These are the activations of a small network on made-up records, seen along a few directions, one row for each record.
After each row come some of the record's fields: N, V, F, C, U, G, M.
A field that a record lacks is left out.
Other fields move the rows too, some of them a lot.
Random noise pushes rows far along 2 fixed directions. That doesn't count. These rows show it; they differ only by the noise:
[ 243 -150   29  -17 -219   40   37  279  -92 -145  147 -151   98  -58
   71  107  -51 -284   12 -129 -200 -371]
[ 133  -47  192   40  -70   13   41  177    2  -87  206  -18  -84  -65
   43    5   34 -209  105 -181 -137 -266]
[  90   60  330   53   33  -57   91   24  141  -70  260  164 -159  -15
   81  -79   70  -67  132 -201 -129 -182]
[-191  -64  317  253  150  217 -175  416 -207  111  235 -250 -602 -339
 -271  -87  268 -520  419 -339  132 -162]

[ -69  218   -9  -45  237  -40  195 -384  191  -34    0  388   29  319
  220 -159  -80  294 -155  -17   42   -2] : N=n2 V=v1 F=f5 C=c2 M=m1
[-501  264  159  143  376  202 -108   89  156  265   38  209 -606 -328
 -430 -186  296   32  192 -239  240  309] : N=n1 V=v1 F=f5 C=c1 U=u3 G=g1 M=m1
[-432  247  122  105  296  122  -21    0  -35  147    6  -66  -29    7
 -294 -309  288  -70 -125 -115  345  158] : N=n2 V=v2 F=f5 C=c2 M=m1
[  47  382   63  -33   66  -15  -41  -86  -17  -38  -48  272 -196  -27
   85 -110  164  160  139   84   49  179] : N=n1 V=v1 F=f2 C=c3 M=m2
[-359  -65  239   -8  156  -97   19  142 -201  178   72 -395  -65 -288
 -207   91  136 -273   58 -165  285    8] : N=n1 V=v2 F=f5 C=c2 M=m1
[  35 -122 -198  -55  -12  257 -116  339 -232   72  -40 -240   59 -158
  -75  -64  177 -431   70 -131  -94 -338] : N=n1 V=v2 F=f5 C=c3 M=m1
[-492  132  509   96  380  -75  -24  218  -48  374  180  -52 -529 -151
 -333  -82  371   -3  -75 -200  524  139] : N=n1 V=v1 F=f2 C=c2 M=m1
[ 320   13  231 -112 -135 -269   13  129   66  103  141 -276  291 -191
   81  243 -207  166   67  -97 -172 -297] : N=n1 V=v2 F=f2 C=c3 M=m2
[  82  -33    8  104 -106  -39  -29  -45  -55 -124   12 -172  -93 -463
  188  368   23 -100  277 -241  -55 -150] : N=n1 V=v1 F=f5 C=c3 M=m1
[-293 -209   -6  204   53  234 -203  348 -354  277   41 -250 -383 -199
 -344  232  327 -184  212  -63  240  -51] : N=n1 V=v2 F=f2 C=c2 M=m1
[ -14 -128 -145  -20   27 -102  149   91  -44   24  -36  205  184  255
  -29  118   18   68 -217  -46  250    4] : N=n1 V=v1 F=f6 C=c2 M=m1
[-176   26 -259  -12 -306   20 -108    0   -1   35  -36 -227  157  -47
   64  -58 -100 -140  -21   60 -103 -118] : N=n1 V=v2 F=f5 C=c1 U=u3 G=g2 M=m2
[-114   20  197   81  182  -52 -158 -148   34  -17  258   11 -464 -273
  -11 -137  135   88  568 -131  150  102] : N=n1 V=v2 F=f6 C=c3 M=m2
[ 131    0 -138  -34 -128  -65  -54    3  -37 -157  -56 -138  -50 -205
  256   88  -62  -54  152 -255 -227 -124] : N=n1 V=v1 F=f5 C=c3 M=m2
[-240  248  486   39  385 -130  -49  -44  144  324  121  284 -346   -7
 -209 -229   10  273  309  -49   58  227] : N=n1 V=v2 F=f2 C=c1 U=u3 G=g1 M=m2
[ 402  -72 -115   99 -170  -83  -32 -103  -11  -66   27 -242  188 -120
  351  171  -29  104  -34  -32 -190 -222] : N=n2 V=v2 F=f2 C=c3 M=m1
[ 599  -66 -176   27 -356   60  -25   82 -139 -117   51 -439  162 -341
  351  351 -290   55   16  -84 -201 -375] : N=n2 V=v1 F=f2 C=c3 M=m2
[ -25  -20  154  -28   19 -209   23  -84  234 -156  116  317 -232    5
    6 -142   91  314   92  -65   56  -86] : N=n1 V=v1 F=f6 C=c3 M=m2
[ -40  -48  -12  194   37  252 -154  117 -169  167   51 -248 -531 -287
 -137   84  -46 -210  202   -1   23  -23] : N=n2 V=v1 F=f2 C=c1 U=u3 G=g1 M=m2
[-119  125 -197  -49   61  381 -208  210  -42   12  -88  133  236  170
  -75 -144   68  -52  -63  444  117  131] : N=n1 V=v2 F=f2 C=c4 M=m1
[ 211  -54   78  -76  -29 -142  272   62  -96 -146  184 -146  153  -68
  -43  150 -192   93 -191  -98  -94  -94] : N=n2 V=v1 F=f6 C=c2 M=m2
[-564  -41  357  323  406  119 -368  259   39  146  161  -96 -423 -156
 -426  -47  106 -244  303 -258  355  191] : N=n1 V=v1 F=f6 C=c4 M=m1
[  50 -162 -137   61   66   63 -132  126 -111  -90  119 -153 -157 -117
 -222  -74  142 -293  -55   17   78 -266] : N=n2 V=v1 F=f6 C=c3 M=m1
[ 294   92 -542 -259 -189  169   75 -116  -26 -461 -218  511  359  324
  434  -99 -150  296 -136  392 -360  228] : N=n1 V=v1 F=f6 C=c4 M=m2
[  -1  -47   80 -109 -146   19  156  119  117  -40 -147  -69  224  230
   74   45  -61  -66  -37  241  -41  -34] : N=n1 V=v2 F=f5 C=c4 M=m2
[ 154  117 -146   98    1  122 -127 -273  166 -183  -96  270   17  109
  522 -102  -87  328 -109  158 -145   53] : N=n2 V=v1 F=f2 C=c4 M=m1
[ -72 -399  -81  253  -20  544 -301  465 -573  -79  -44 -513 -429 -529
 -269    0    9 -368  401 -141 -115  -64] : N=n2 V=v2 F=f6 C=c4 M=m2
[ 439   20   57   33  -42 -163  100 -400  401 -159  296   78 -217 -126
  318  -23 -129  216  185 -140 -226  -67] : N=n2 V=v1 F=f6 C=c3 M=m2
[   6  100   69   60    6 -112   20  -10  -25    2  121   55 -254 -364
   90  -28  -99   91  271 -216 -176  128] : N=n1 V=v1 F=f6 C=c1 U=u1 G=g2 M=m2
[  39  101  251  -45  -35 -297  191  143  169  -71  -44   42  225  140
   43   22  -35  -26 -166  -58    7 -252] : N=n1 V=v1 F=f5 C=c3 M=m2
[-186  -28  509  -57  209 -297  219  -20  140  172  232   62 -208   64
 -262  -23   25  140  -29 -300  436  123] : N=n1 V=v1 F=f6 C=c2 M=m2
[ 239  147   67   64   38 -219  334 -461  385 -121  142  563  106   94
  368  -84 -136  385 -266   72 -323   18] : N=n2 V=v1 F=f6 C=c1 U=u3 G=g2 M=m1
[-112  -14  179   74  137 -199  -49  -89  -42  164  -10   26  -81   37
 -252   42 -130   26 -164   41  176  -91] : N=n2 V=v1 F=f2 C=c1 U=u3 G=g1 M=m1
[-332  129  304   52  103 -315  116 -305  523   62  272  542 -137  226
 -136 -192   90  363 -240  -19  139  168] : N=n1 V=v1 F=f6 C=c1 U=u3 G=g1 M=m1
[ 500  -81 -167 -123 -389  -97  -39  -56  190 -140   96 -163  553 -139
  381  335 -131  330 -232 -117 -334 -268] : N=n1 V=v2 F=f2 C=c3 M=m1
[-171   92  236   79  199 -128   50   38   13  214  138  130   77  239
 -144  260  -20  -13  -57   31  229  -87] : N=n1 V=v1 F=f2 C=c2 M=m1
[-223  -66  341   94   -5  -53   36   45  -46  185  211 -189 -391 -387
 -180  -97   45 -217  293    2   68  162] : N=n1 V=v2 F=f6 C=c1 U=u3 G=g2 M=m2
[ 223   96  313 -109  -41 -206  287 -190   59  -33  272  -44   99   40
  101  180 -245  298 -231  -70 -157 -128] : N=n2 V=v1 F=f2 C=c2 M=m2
[ -39 -128 -130   64   -1  164 -121   38 -152   10   74   10 -303 -267
    0    3   36 -314  123 -104 -170   69] : N=n1 V=v1 F=f6 C=c1 U=u3 G=g1 M=m1
[-210 -170 -308  290   47  627 -345  261 -329   48 -188 -435 -405 -373
   56 -167  280 -429  292 -118   44    1] : N=n2 V=v2 F=f5 C=c4 M=m1
[ 430  -48 -501 -283 -410   51  -54  -15 -257 -253  -83  -49  455  194
  464  208 -344  124 -180   42 -347 -232] : N=n1 V=v1 F=f2 C=c2 M=m2
[ -84 -138  -37  -99  126  -53  -83  276 -119  161  113 -214  210   70
 -145  215  -26 -116 -125  177   22 -182] : N=n1 V=v2 F=f2 C=c2 M=m1
[-331   92   10  173  -24  442 -180  286   17   66 -111 -169 -514 -219
 -259  -80  281 -270  244  -86  336  255] : N=n1 V=v1 F=f5 C=c4 M=m2
[ 176  -14 -290   88  -87   -7  -57  145  -72 -142  -73 -181  -76 -128
   18    0  -15  -90   63  158   97  -92] : N=n2 V=v1 F=f6 C=c3 M=m2
[ -22   34 -177  -43   24  -52   47 -123  -33  -90  158  184   13   90
  238  -99    9  197  144   56 -138   93] : N=n1 V=v2 F=f6 C=c2 M=m2
[ 184  -44 -137    1  -66  271 -249 -213  -51  -88  -93  134   34 -119
  309   66   74   49  150  -29 -265  213] : N=n1 V=v2 F=f2 C=c4 M=m1

Here are new rows. What are their fields?
[-113  147  390  154  147  -33  106 -214   68   46  342  -13 -140  -29
 -203 -185   19  168  157 -302  121  176] : N=n2 V=v2 F=f6 C=c2 M=m2
[-126  -63   57  167  151  -65 -194    1   81 -152  -68  -80 -229   14
   52 -136  -49  151  106  -78   95  149] : N=n2 V=v1 F=f6 C=c4 M=m2
[-231 -283  -39 -133  -82   33   46  173  -45  205  -23 -190  -59  -97
 -195   71   -9  -66 -119   53   42 -204] : N=n1 V=v2 F=f5 C=c1 U=u3 G=g1 M=m1
[-364  226  136  179  418  -20  142 -252   93   98  -24  348 -225  145
 -201  -74  299  233  117  101  146  181] : N=n2 V=v2 F=f5 C=c2 M=m1
[  58   96  281 -109  124   55 -259 -208   56   21  330 -139 -634 -239
   48  -99   94  -44  406 -346    1   65] : N=n1 V=v1 F=f2 C=c3 M=m2
[ 343  -36  116 -228 -117 -156   27 -206  246 -135   66  328  -13  217
   64   11   11  293 -145 -113 -123 -181] : N=n1 V=v1 F=f2 C=c3 M=m2
[ 317 -270 -169 -137  -94  199  -60  203 -101 -122    9 -614  -65 -450
  -61  258 -223 -371   29  -42  -32 -360] : N=n2 V=v1 F=f5 C=c3 M=m1
[ -27   26  180 -153  311 -357  207 -183  346   43  251  351  332  299
   86  -19  -91  302 -169  112  -33   17] : N=n1 V=v2 F=f6 C=c2 M=m1
[ 123 -181 -275 -112 -315  325  -69  356 -324 -170 -279  -11  126   37
  -23  226 -102   39 -158  178 -107  -69] : N=n1 V=v1 F=f2 C=c4 M=m2
[-338   74  319  -18  249 -306  241  152  104  216  259   11   20  307
 -182    0   23 -121 -250   55  316   27] : N=n1 V=v1 F=f6 C=c2 M=m1
[ -49  -59  153  154   75  -26   60  -21   17  137  -26  -34 -147 -111
 -141 -150  -45 -250  -96   18  255   83] : N=n2 V=v1 F=f6 C=c1 U=u3 G=g2 M=m1
[ 313  288  414  -12   36 -259  105 -453  351  -64  234  291 -106   -6
  308   -1  139  403  210 -160 -339  178] : N=n1 V=v2 F=f2 C=c3 M=m2
[  86  -44  320   41  -71 -215  139 -337  211  -28  136 -110  -75 -132
    8   54 -163  168  235 -111   59 -274] : N=n2 V=v2 F=f5 C=c3 M=m2
[ 129   24  533   35  210  -28   79 -146  125   97  225 -332 -396 -483
 -140  -39   70   44  378 -474  -50  -37] : N=n2 V=v2 F=f5 C=c3 M=m2
[-157   19 -159  205   97  -56  -91   30   47  100 -149   39 -219  271
 -252 -334  252  -52   60  217   35  324] : N=n2 V=v2 F=f6 C=c1 U=u3 G=g1 M=m2
[-188  200   69   88  330 -113  172 -340  175   -3  -75  410   83  272
  -15  -85  163  317  -55   97   74  125] : N=n2 V=v2 F=f5 C=c2 M=m1
[ 560 -292 -250  -42 -440  201   25  -17 -117 -157   35 -674  148 -369
  280  357 -200 -206  211 -289 -331 -365] : N=n2 V=v2 F=f5 C=c3 M=m2
[-191 -246  134   44  -24  178  -34  600 -286  111  -47 -427  -31  -88
 -305  -52   -4 -497   91  203  263   25] : N=n1 V=v2 F=f6 C=c4 M=m2
[ -62   66  352  281  212   39   41 -210   55   58  126   -8 -353 -379
  -33    3  178   59  383 -233  134 -115] : N=n2 V=v2 F=f5 C=c3 M=m1
[-187  -93  452  -92  151 -353  297   53  110  196  337  -71  314  158
 -185   64  -94  -44 -202   29  258 -116] : N=n1 V=v2 F=f6 C=c2 M=m1
[  74  -36 -250 -188 -194  104 -162  -18   13 -179    0 -179  203  -15
  -99   30  121 -244  -73   26 -112  -91] : N=n1 V=v2 F=f5 C=c3 M=m1
[   8  104  -69  156   80   39  -90 -154  102 -149  -14  230 -237  -26
  282  -33  102   73  255 -130 -132  369] : N=n1 V=v1 F=f6 C=c4 M=m2
[  98  -51    5 -199 -101   21  236  -40 -106  -80    8 -197  237   50
   12   26 -178   94 -151   29 -106 -210] : N=n2 V=v2 F=f5 C=c2 M=m2
